Each row below holds a small network's activations on one input, seen along a few directions.
Each table varies a few parts of the input and shows all the possible inputs, shuffled.
A made-up example of a description, with smaller parts first: one of 4 places along a line, together with either a single point or one of 11 places around a ring or (one of 2 separate values, together with one of 8 places around a ring).
Shared parts are said once, and a part with two or three values counts as separate values.

Other details of the inputs vary at random and push rows far along three fixed directions, the same in every table; ignore that.

Rows:
R1: [6 63 -21 -80 111 10 16 6 23 -59 61 -47 9]
R2: [24 -16 -30 -5 -20 -75 -59 -28 32 31 4 21 -30]
R3: [50 8 25 3 0 32 6 12 -45 27 -36 57 -10]
R4: [-29 -27 35 28 -6 15 33 4 28 4 -19 -70 25]
R5: [28 -23 8 3 -20 27 11 2 -22 8 -30 22 9]
R6: [64 25 19 22 14 -3 -32 -3 -33 33 -15 45 -41]
R7: [39 22 30 2 18 23 0 9 -41 6 -19 57 -11]
R8: [-10 -38 6 21 -21 -13 -7 -25 22 -9 -17 -1 8]
R9: [11 -16 -16 12 -2 -14 -20 -27 28 -4 -10 -9 -5]
R10: [-1 -1 38 32 -8 55 20 44 -30 10 -25 -13 32]
R11: [-39 -11 -38 19 -44 -3 30 -27 13 23 23 -29 -8]
R12: [-23 -3 -1 -8 -45 61 78 27 -57 27 7 10 20]
R13: [-19 -14 -3 38 -5 -42 -35 -40 43 -5 -15 -22 -19]
R14: [-13 -22 -12 -4 -20 -23 -39 -13 17 -8 -8 11 -4]
R15: [-45 -23 -4 -8 -27 1 9 34 26 -7 -1 -51 55]
R16: [-13 -18 10 -36 -13 52 43 35 -16 -11 -17 -14 54]
R17: [56 9 4 -25 0 -4 -33 2 -45 9 -9 98 -24]
R18: [-2 -19 -22 25 1 -29 -29 -28 44 -18 1 -21 -5]
R19: [-51 4 -35 17 -26 -34 5 -32 17 1 33 -13 -38]
R20: [-59 1 -21 8 -29 47 62 26 -11 0 27 -37 30]
R21: [34 9 3 18 5 0 -19 -15 -2 17 -21 20 -13]
R22: [33 67 24 -21 111 -31 -5 -10 4 -32 49 -8 -47]
R23: [3 -20 -10 21 -14 -25 -40 -27 15 -11 -16 10 -19]
R24: [-35 -7 5 -23 -14 -2 -3 30 -1 -8 -1 -21 31]
R25: [52 2 -12 -31 -2 -49 -34 -1 -19 33 2 65 -35]
R26: [9 -2 15 -22 -25 84 18 62 -59 -1 -25 35 58]
R27: [-3 18 -12 1 -27 -1 26 -8 -40 21 25 52 -35]
R28: [-3 76 4 -95 120 -11 30 30 4 -63 76 -39 12]
R29: [-43 -33 2 42 -15 1 5 -10 53 -9 -18 -63 34]
R30: [-21 -10 9 47 1 -52 -35 -30 51 -4 -4 -45 -30]
Description of these inputs: one of 5 places around a ring, together with either a single point or one of 5 places along a line.
The inputs of R13 and R7 match in every part but the place on the ring of 5. If R19 is changed in the same way as R13 into R7, which row does it become? -> R27
Change only the place on the line of 5 in R28. List by row number the other rows that result. -> R7, R8, R17, R22
Change only the place on the ring of 5 in R8. List by row number the other rows that result. -> R5, R9, R18, R23
Start at R2 and move only the place on the line of 5, one step at a time. The first step leads to R1. Which rows follow, in order? -> R9, R21, R6
